A small network was trained on made-up records. Each row is its average activation on records with the value named, seen along a few directions.
Related values have similar rows: they may be neighbours, one step apart, or belong to one group.
In the rows, 500 means zero.
Strong random noise was added to every row along 4 fixed directions; ignore it. To show where, here is one row again and again, with new noise each time:
[570 533 555 541 409 430 613 432 326 419 414 561 610 538 422 503]
[624 479 439 335 567 547 441 652 421 731 608 170 381 667 472 521]
[422 703 437 857 400 553 673 433 426 467 428 640 558 307 376 686]
[657 357 653 372 502 281 515 439 227 357 517 476 724 723 452 279]
[471 524 558 431 428 510 712 294 358 316 454 671 437 456 548 286]
[527 503 486 497 541 499 539 500 384 531 590 402 479 545 476 423]


Field DORI:
vol: [518 437 584 627 600 314 441 537 399 540 528 483 672 495 465 504]
ses: [456 451 304 444 556 514 196 717 494 752 638 255 574 579 574 405]
voko: [437 649 530 391 645 623 575 418 691 483 373 494 348 353 584 661]
mipaz: [365 541 430 704 606 591 512 484 457 530 698 439 438 388 529 401]
kod: [539 454 554 457 449 434 395 498 592 459 545 555 523 539 486 465]
sem: [566 441 648 439 623 424 527 453 639 377 431 427 614 466 556 488]
lut: [430 585 600 658 562 582 525 515 616 576 327 559 434 396 532 703]
vamem: [592 511 437 335 390 580 444 480 680 567 431 445 292 603 483 651]
natud: [322 605 509 705 479 484 604 369 514 439 487 698 476 261 505 589]
gese: [276 576 335 721 540 524 279 694 582 617 657 423 533 405 476 595]
pof: [503 360 546 358 429 540 608 332 584 325 531 693 424 564 557 343]
dobo: [482 531 423 900 465 443 611 512 421 362 565 689 703 393 407 614]
mopos: [490 518 395 303 237 583 439 582 461 500 132 618 535 484 461 469]
zub: [536 354 386 705 678 485 420 660 435 570 836 349 620 615 429 462]
nezo: [512 696 447 760 242 506 428 625 607 559 286 665 636 396 340 941]
mefi: [426 541 554 536 430 382 481 424 597 346 512 675 550 470 519 358]
bok: [507 538 645 217 488 599 619 341 638 468 271 599 323 399 606 526]
felo: [535 394 700 379 623 375 451 413 412 444 485 497 547 551 579 381]
rov: [447 581 298 651 472 711 580 561 719 602 570 471 327 412 467 720]
bufu: [392 426 342 566 753 609 450 580 461 615 897 287 338 470 582 234]
DORI is arranged as a line.
Which values are neighbours of rov? Give them in the order they are listed. -> pof, zub
Which values are neighbours of nezo? Give them in the order they are listed. -> gese, mefi
Which values are neighbours of voko? Give them in the order they are listed. -> sem, bok
Which values are neighbours of bufu? Give them in the order they are listed. -> mipaz, dobo
Fewest steps between mopos and lut? -> 16
